A small network was shown many inputs. Here are its activations along a few directions, one row for each input.
Each table varies a few parts of the input and shows all the possible inputs, shuffled.
Descriptions start from the smaller parts, as in this example, which fits no table here: one of 6 places along a line, together with either a single point or (one of 2 separate values, together with one of 5 places around a ring) or one of 11 places around a ring.
Shared parts are said once, and a part with two or three values counts as separate values.
In the rows, 128 means zero.

A family of inputs:
row 1: [167 173 184 160 101  37  54 107 146  73 102  81 107 129 209 172]
row 2: [ 80 187 124 146 138 159 142 138  99 156 157 153  97 152 131 148]
row 3: [165 178 171 190 113  27  77 150 106 114  96  62 118 130 194 194]
row 4: [ 81 132  52 129 157 150 130 126  95 129  68 158 111 154 126 166]
row 5: [155 133 148 153 187 144 115 187  80 136 156 154 147 136 128  93]
row 6: [151 111 211 100 144 114 113 148  53 198 121 140 184 104 133  79]
row 7: [170  92 192  78 109 116 152 128  77 163 153 109 168  48  99  71]
row 8: [ 82 142  60  98 131 157 116  95 146  92  66 184 118 152 120 139]
row 9: [105  69  92 125 106 158 145 109 241 143  95 152 124 197 131 135]
row 10: [105  60  81 157 126 160 144 142 200 182  98 127 119 196 127 162]
row 11: [100 169  97 125 113 165 175 108 126 128 189 116  95  95 103 131]
row 12: [176 159 153 163 104  33 105 120 127  82 130  10  99  80 153 173]
row 13: [115  41  66 138 111 145 178 113 224 154 133 103 115 141  89 151]
row 14: [150 134 161 125 150 152 107 151 119  86 158 178 156 146 124  65]
row 15: [175 115 133 133 158 154 157 157 105  99 186 114 141  77  89  88]
row 16: [140 106 223  62 112 117 105 129  94 147 129 162 189 107 137  62]
row 17: [109 116  24 102 134 148 159  95 125 107 110 124 113 103  83 156]
row 18: [ 78 189 131 118 109 167 130 100 142 115 156 176 103 156 128 120]
Describe the family of inputs behind these rows.
> one of 3 separate values, together with either a single point or one of 5 places along a line
Changing only the choice among 3 separate values turns row 18 into row 2. The same change can be made to row 8. Which row results?
> row 4
Which other rows agree with row 7 in the choice among 3 separate values? List them by row number.
> row 11, row 12, row 13, row 15, row 17

A family of inputs:
row 19: [124 151 144 122 144 155 134 144  95 127 157 160 139 125 115  97]
row 20: [105 162 111 136 127 139 132 123 126 118 137 138 110 140 127 140]
row 21: [108 164  94 149 130 129 124 123 136 100 125 128 101 146 133 156]
row 22: [120 123  87 150 134 122 128 130 143 126 104 114 111 145 132 164]
row 23: [120 136 131 102 129 138 122 114 109 123 119 151 134 119 128 114]
row 24: [142 105 125 114 121 131 146 118 135 130 142 111 132  98 110 117]
row 25: [112 145 103 141 129 125 110 116 147 110 101 137 108 155 149 156]
row 26: [133 100 134 102 115 124 136 119 135 134 119 127 147 115 113 112]
row 27: [128 114 115 112 135 135 140 127 106 140 122 128 137 108 110 122]
row 28: [129 113 116 138 117 129 142 120 161 135 137 107 114 129 126 142]
row 29: [116 121 106 137 131 133 137 130 132 145 117 124 120 139 126 146]
row 30: [133 115  98 151 120 118 134 120 171 117 125  98 105 135 132 160]
row 31: [127 133 154 113 143 151 119 137 104 137 136 168 146 134 131  95]
row 32: [138  97 158 113 130 138 133 142 130 147 137 144 158 132 116  92]
row 33: [120 107 124 127 111 123 132 121 161 139 114 123 129 145 129 137]
row 34: [117 154 121 111 131 142 136 122  99 113 142 143 127 110 112 115]
row 35: [134 111 139 123 149 148 137 151 101 153 140 146 148 124 114 102]
row 36: [124 109 106 141 114 112 124 121 172 120 101 113 121 152 135 155]
row 37: [147 102 150 124 136 146 143 142 130 143 159 128 142 115 113  96]
row 38: [108 143 121 128 125 136 118 116 136 129 114 147 117 149 143 139]
row 39: [205 184 250 155 116  14  63 150  58 102 137  52 144  73 191 132]
Describe the family of inputs behind these rows.
> either a single point or (one of 4 places along a line, together with one of 5 places along a line)
Which other rows does row 21 become when the place on the line of 5 takes its other values? List them by row number.
> row 22, row 25, row 30, row 36
Start at row 20 and move only the place on the line of 5, one step at a time. The first step leads to row 38. Which rows follow, in order?
> row 29, row 33, row 28
